Each row below is a small network's average activation on inputs in which a field has the value named, seen along a few directions.
Values that are neighbours, or in one group, have similar rows; names and order tell nothing.
Strong random noise was added to every row along 12 fixed directions; ignore it. To show where, here is one row again and again, with new noise each time:
[-171   48  332 -564  414  -15  118  -38  657 -384  104 -800  -74  131
  468  302  288  567  287   16   92  404  207 -220  142 -444  767]
[-170  561 -115  -51  494 -210  232  627 -350  151  140  282  -58  189
   61 -271  199  211  -49    5  228  494 -327  133 -201 -300  243]
[-255  392  217 -109  444  267   77   78  330 -522    3  -21 -269  -11
  370  303  -48 -664   45 -383 -498   31 -343  125  237   91  287]
[ -13    1  -97   89 -458  436  297   28   77  144  271  506 -150  198
 -391  -47  -83 -242    6 -613 -236 -637  255  422   60  425  -29]
[ 193  368   -2  462  612  -13  101 -176 -113 -493 -450  412    1 -290
  560 -199  -97 -194  129  279  161  210  142 -216  -72   49 -179]
[ 181  597 -731  771  404  128  106  361 -465   36  -20  165  589 -222
   -6 -191  -30  846  122  203  814  -85  488  116 -751  252 -172]
[ 104    2   71  162  -79 -158   29  228  -85   51  -54 -101  160  120
   20 -347   10   64   49   52  121  292   60  -36   37 -101 -384]
[  33   27  297 -366 -395 -258  372 -237  405  109  159    8 -162  431
 -217   74  151  295  147 -261 -299 -132  231  364  -11   40  202]
[ -68 -260  230  249   98   76   13  339  233   95  272 -477  171  183
  452 -301  -17  -99  321 -171  -11  143  166 -117  279 -413 -265]
[ 226  293  166  154  509  -17  450 -377  464 -585 -179   33   22  -84
  494  114   -9  473  371  -23   72  -83  859   79  -62   73  323]
[ 143  -26   50  235 -151  347 -370  155  131 -194 -280  -80  172   72
 -256 -135   29  141  -52  -40  251  -49    0   69  314  280 -322]
[ 159   28  309  617   90  411 -267 -330  208 -110 -430  536  -79  169
  304 -342   74 -216  271   -8  218 -436 -303  -22  326  -52 -327]
[-179    9  -39  -14  -31  154   89  317   77  262  275 -431  117  272
  262 -246  288  303  302 -175  349  161 -125 -191 -142 -405  108]
[-177  -76  103 -319   92   99  379  263 -113 -215  244  -36 -221 -156
  188 -141 -205 -683 -143 -238 -291  346   30 -279  204 -288  109]


SER, 10 values:
debuz: [ -56 -400 -260   15  -76 -163 -242  151 -498  721  287   43  265 -304
 -294   22 -113 -141 -366  261  -62  -53 -184  -63 -126 -177 -174]
tirom: [  60 -370  216  323 -487 -642 -357   40 -239  807  346 -461  362  310
  -41 -187 -163  167  -17  433   98   77 -580    3   45 -757 -547]
zol: [-208  299  235  261  231  -29 -192  241  173 -207 -117 -507  320  224
 -208  308 -196   96   -1 -242 -139 -270 -470  460   17  -77 -258]
bon: [  72  173  321 -605   66 -159   71   20 -192 -226 -206  626 -401  -63
 -738  -94  -86 -177 -803 -120 -322   62 -195  295  466 -164  417]
tofel: [ -85 -187 -225 -367 -416   20 -430  -31 -257  -26 -109 -616  -12 -365
 -314  329   16 -690 -443  -62 -280  243 -817 -310  -94  260 -359]
dof: [ -47  156   69   -2  538 -490 -455  181   62   59 -293 -167  -61  203
  342  110  327  522   93  490  241  504 -597   32  123 -372  378]
bido: [ -18  566   92  105  775 -144  200  200    7 -634   23 -220   23 -454
   95  446 -445 -262 -199 -288 -497 -180  159  422   66   32  164]
nifan: [ -27 -602   11  439  265   61 -338   50  425  224  501  -84  184  -53
  142  499 -411   88  280  172 -446 -589  810  378  369  288  -35]
nofil: [  67 -128   91 -186 -389 -182  703 -340  338  148  354  -60   36  211
   -7  113  -52   57  413 -531 -288 -364  688  237 -373  168  205]
mide: [ 235  -90  273 -178 -466 -448  276 -592   85 -106 -253  290  -98  215
 -216   10    8  162   75   71 -266 -178  524  295 -101  374 -210]
A value of SER combines one of 2 hidden first parts with one of 5 second parts; all combinations occur once.
Question: Changing only the second part turns nifan into zol. nofil has the same second part as nifan; what does that change turn nofil into?
Answer: mide
Question: Changing only the second part turns dof into debuz. tirom has the same second part as dof; what does that change turn tirom into?
Answer: tofel

VOFIG, 10 values:
vipi: [-331   47   31    5  310 -343  400  151 -131  585  693  388 -103  214
  346 -102  -94 -278  324   35 -436 -267   53  224 -347 -520  225]
vaku: [ 369 -154  183  408  -16 -570  453 -224  191   88  -65 -110  204  233
  597 -416   47  574  603  265  234  270  684 -149 -193 -430 -257]
lat: [ -58  289  316  -53   75  345  173  124  -81 -279   -3  126  135   24
 -305 -134 -307  -59 -281 -156  376 -150 -311  -61  220 -615  323]
livak: [-503 -479 -226 -633 -570  312  134   49 -254  380  710 -514   28   37
 -369  143 -230 -129 -288  -51  105  -97 -286 -470 -310 -649  345]
kago: [  35   88  182  -21 -210  193  473  224  506  144   34 -507 -123  567
  568 -342  675  512  769 -658  396  281   76 -155   98 -135  115]
valov: [ -50   42 -389  165 -176  374  259  367 -311  107  171 -208  317 -118
 -124 -316   64   64   52 -344  265  -58  319 -123 -395  102 -351]
dageg: [   2 -245 -160 -208 -200  399 -534 -156  111   23 -157  330 -360 -213
 -337  300  168 -159 -336   43 -242 -291  -85  114  416  648  150]
fepen: [-118 -242 -179 -299 -393  404  171  256 -174  538  301  115 -212  113
 -252 -406  356   26  -35 -404  252  -71  -96 -259   -3 -134   72]
vab: [ 156  -25  108 -403   39  213   -2 -200   15 -150 -387  291 -393   10
   18 -138  517  251   -6 -101  527  224  -69 -190  252  184  482]
velen: [-149  370 -215  286  -22 -272   35  249  -15  350  137  412 -176  555
   -3   68  265    9  214 -556 -386 -334 -225  826 -246  586   44]
VOFIG is arranged as a line.
Question: A walk along VOFIG starts at velen and steps to its neighbour vab. Put vaku, lat, kago, fepen in the order it reaches them.
Answer: fepen, lat, vaku, kago
Question: How many steps from neighbour to neighbour lead from dageg to livak, at the fewest?
Answer: 4

NEZO, 18 values:
rof: [  66 -231  117   75 -288  393   39   50  205 -111  -35 -332  -58  -27
  332 -280   29 -288  174 -204  121  129  -44 -502  269 -305 -149]
nutut: [-120  156  -42 -180  187  288 -200  -99  296  -94  -51   62 -219   30
    4  421  177  382  109  200  165  -74 -157   35  118  199  493]
fafim: [ -94 -191  423 -259 -182 -143  507 -324  186  100  290 -383   19  110
  104 -169 -170   31   68 -184 -158 -401  116 -168  -63 -885  130]
zek: [-162 -771  155  271  100  493 -869  -33  183  247  -24  -69  124  -98
  387  -87  -65 -428  156  598  218  -39 -346 -604  514 -372 -258]
poz: [ 418  846  352  389  435 -665  126 -272 -229 -234 -810  621   23   70
   74 -327  225  194   45  272   98  234 -459  252 -229  -24 -481]
kimob: [  84  -42   84 -258 -304  185  300 -621  133  -78  -39 -402   -8 -154
  211   40   72  -42  148 -208  275 -154  -50 -465 -276 -250  174]
vipap: [-102 -550  -85  -18 -283  251 -474  299  138  166  268 -474   95 -179
 -223  207 -137 -502 -192 -235 -422  -69  -58   90  420  422 -400]
nuri: [ 218   -4  126  305  -31 -300 -450   14  149   15 -365   24   64  253
  131  -54  252  193  116  143   -5  182   64  343  254  558 -441]
vodek: [ -98   27   44 -298  112  -35  319  297 -271   49  126  -56  -76  -78
 -117 -273   47   29 -181 -125   46  255  -62 -142  -47 -532  100]
bul: [-327 -149 -295 -185  418   59 -207  232   32  117  307 -133 -103 -136
  342  204   51 -146   99  254  -95  308  200 -273 -114  194  283]
feg: [  12 -139  122  274  355 -181 -168  244  -13  120  233  240  -79  -36
   41  -26 -330 -138 -167  221 -174  -18 -176   20  371 -511  108]
raset: [-110  -13 -269  130  -92  225  200 -113 -142 -136   79 -484  236 -269
  219  148 -194  -41  115 -132  236 -193   -3 -290 -464 -267  219]
kobaz: [ 140  116 -494  522   17 -541 -121  467 -311  344  110 -210  412   94
  -51  -47  -42  507  178  221  127  174  239  368 -433  320 -512]
viba: [  96  229  189  402  336 -279  286 -170  365  -33  141  -10  351  169
  123  274 -242  512  281  153 -107 -269  499  454 -171 -108  -50]
lere: [-337 -132  260   68  332  115 -643  406  210  228  337 -292   83  294
   41   54   38  -57   22   81 -203 -222 -546  251  407 -481   55]
muno: [  80 -129  142  140 -406  317  133  -73 -197 -103    5  -93  138 -126
 -127 -238 -174 -514 -154 -399   85 -206 -108  -67  157 -116 -247]
bire: [   3 -201   87 -124    7  171   62 -254 -192 -118  -81  378 -157  -75
  -41 -290 -134 -230 -164  189  119   -2   18 -367   18 -301   25]
darit: [-174  214   56 -258  -83   91   66 -210  -83 -147 -137  -96  -47  107
    0  101  109  122  -80 -167  288  -14 -517 -130 -136 -285  497]
NEZO is arranged as a ring.
Question: A walk along NEZO starts at viba and steps to its neighbour zek. Put rof, nutut, poz, kimob, bul, kobaz in the order it reaches them.
Answer: bul, poz, kimob, kobaz, rof, nutut
Question: List every value one step from darit, in the order listed.
Answer: nuri, raset
Question: List every value one step from lere, in the order listed.
Answer: fafim, bire

FUR, 13 values:
kegi: [-166   59 -173 -125  152  278 -298  291   83   25  135 -157  -60    5
   -9  258  159   16    7  -81   51   37 -137   23  114  222  248]
zunuf: [ -63  -22 -143 -114 -171   -8   78  -10  -56  111   30 -155  -10   29
   67   36  105   48   82  -10  129  158 -107 -204 -201  -24   96]
migu: [ -17  114  265 -195 -231  -59  261   -7  -35 -122  -84 -199   12   87
 -177 -103 -125  -18 -153 -167   84  104 -331  -85   26 -420  -24]
ludu: [  10 -179  228 -133  -95  134   20   32  289 -135  212  -78   20    4
 -346  199 -261   13 -134 -148 -270 -273  317  266  360   27   83]
vafo: [ -32   11  -10  471  271  -18 -256  332   71  207   92  -13  288  146
   68 -117  -67  214  185  107   24 -154  120  222   37  -47 -278]
lepal: [  89  -91  -21  -54 -359  181   58  376   22 -199   15 -163  128   57
 -362  -89  -77   -6 -181 -328  -20  122  327  181  294  287  -97]
vola: [ -51  -75   44 -177  -21 -173  -64  -15   16  -24   78  257 -187   47
 -175   91 -132 -298 -169  108 -455   55   61  206  133  271  -80]
lasa: [  10  171  -56    4  -96  158   17  124  -31 -110 -129   -2   69   79
 -223   -1   48  -56  -56 -178   68  121 -105   63  -24  300 -179]
vonus: [ -32   79  103    2  -54  284   16   52   52 -227 -128 -646  226  -52
  243 -170  167   46  130 -242  348   91 -148 -312  -56 -284 -109]
vem: [  18  234  -31   72  -70  235  108   56 -122 -247  -96 -252  127  -41
  -60 -108  -95   -8  -65 -279  361  -61 -273 -173  -83 -212   46]
zin: [  52   57  -99   25   55 -193  123  -42   90   56   84 -271   33  -65
  242   15  108   49  137  -37 -150  185  143  -53 -208   64 -106]
vope: [ 100  -82  159  -91  -55 -230  111 -416  103  -70 -160  -96  -83  -84
  191   54   11   10  108  103 -120 -101  -12  -91 -119 -222   46]
tonif: [ -33  150 -142  -36 -119  157 -193  323  -39   28 -235   78 -118  291
  -43 -210  591    6  106 -364   76  230 -133  220   99  732 -154]
FUR is arranged as a tree with 4 forks.
Question: List every value one step from zunuf, in the order listed.
Answer: kegi, migu, lepal, vem
Question: List every value one step from lasa, in the order listed.
Answer: ludu
Question: List every value one step from zin, in the order listed.
Answer: vonus

LIDIL, 18 values:
loti: [-141 -292 -325   66  194  -37  -11  393 -120  433  575 -233   52   88
  482  -56  162  415  332  130  315  283  370 -123  -26 -176  194]
givig: [ 247  136  -77   31  185 -346  235   73  -23  -58  -15  143  -24  -73
 -167  -41  -26  393 -103   -8    2  110  382  171  -43   96   82]
ziva: [ -51  457    2  -80 -122  -37   93   73  -62  234  240 -189  277   76
 -489  173 -136  302 -158   74  108 -156 -416  223 -361 -324   81]
nadoz: [  11  210 -454  -58   80 -169  170  259 -407   92   68   46  115 -267
 -101   64  -54 -153 -155 -108   -5  108   71   73 -481  232  -39]
tev: [ -41   30   68 -157   -5  406  116   83  161 -333  -44 -220  -59   52
   97 -154   11 -161  142 -366  -55  -76  126  -76  152  -11  -37]
mabiv: [  67 -259  134 -685 -678 -364  312  -61  229  -80  230 -565  -52   19
 -555  349 -137  151 -230 -209 -474  211  405  240   85  174  214]
zunar: [  56 -321  -37 -206 -397  457 -269 -113  -52  -73 -366    2 -167  -56
 -352 -331  210  -18  -84    9  339   67   61 -437  226  366 -171]
bibo: [  62 -137  -67  -15 -228  -20 -419 -305  285  -57 -136 -448  192  150
  -51  288   61  377   10  342  148   12  -69  -50 -142  245  -10]
sudut: [ 261 -143  190  147  -67  -77   79 -292   31  -96 -183   66   93   -9
   33 -159  -17   44   50  -27  -50 -157  464  162   91   26 -239]
lebo: [ 143 -429   48  379  127  408  -95 -272  418 -268 -191   76   27   -2
  585 -230  139  197  498  100  304 -157  746 -330  315  115   -2]
turaf: [-210 -392   84 -337 -204  221  140   -3  194  352  433   80 -317  197
  -41  121  161  220  199 -145  104 -272   52  -44  321 -353  706]
kiba: [ -12  219  -40 -209  268  140 -144 -111   75 -250 -188  379 -269 -244
 -115  387  -24 -464 -317  143 -301   94 -295 -151   77  368   67]
kepi: [ -79  118 -191  -59  -76 -161   93  125  -76  341  110  443 -187  303
 -239  -41  267  127  -13 -156 -189 -161  219  399 -139  546  -29]
gup: [-217  -46 -300  141  197   96 -475  262  268   80   58 -321   46   61
  360  283  245  200  330  206   -6  200  -37 -149 -204  399   42]
lol: [  43 -192   90  288  169  120   65    1  -62 -136   51 -422  295 -386
  433 -168 -289 -235   96  -91  193 -133   32 -435   22 -568 -210]
lonut: [ 119  154  173   40 -277  117   15  -96  119 -235 -183 -317   75   59
 -180    9   14  195  -46 -224  128 -123 -216   83  100 -131  -54]
vil: [ 147  445  349  115  251   93  152  112 -173 -458 -543  580   19   79
 -265 -324  -97   99 -286  -88  417  143 -226  216  342 -153   75]
fem: [-310 -138   64 -190  -43  355 -507  378  244  297  134 -327   55  385
 -229  159  465  420    4 -235  108 -105 -305  340  276  107  273]
LIDIL is arranged as a ring.
Question: List every value one step from lebo, in the order listed.
Answer: bibo, gup
Question: List every value one step from zunar, in the order listed.
Answer: tev, kepi
Question: List every value one step from givig, in the order listed.
Answer: lol, lonut
Question: List every value one step from turaf, in the order listed.
Answer: loti, mabiv
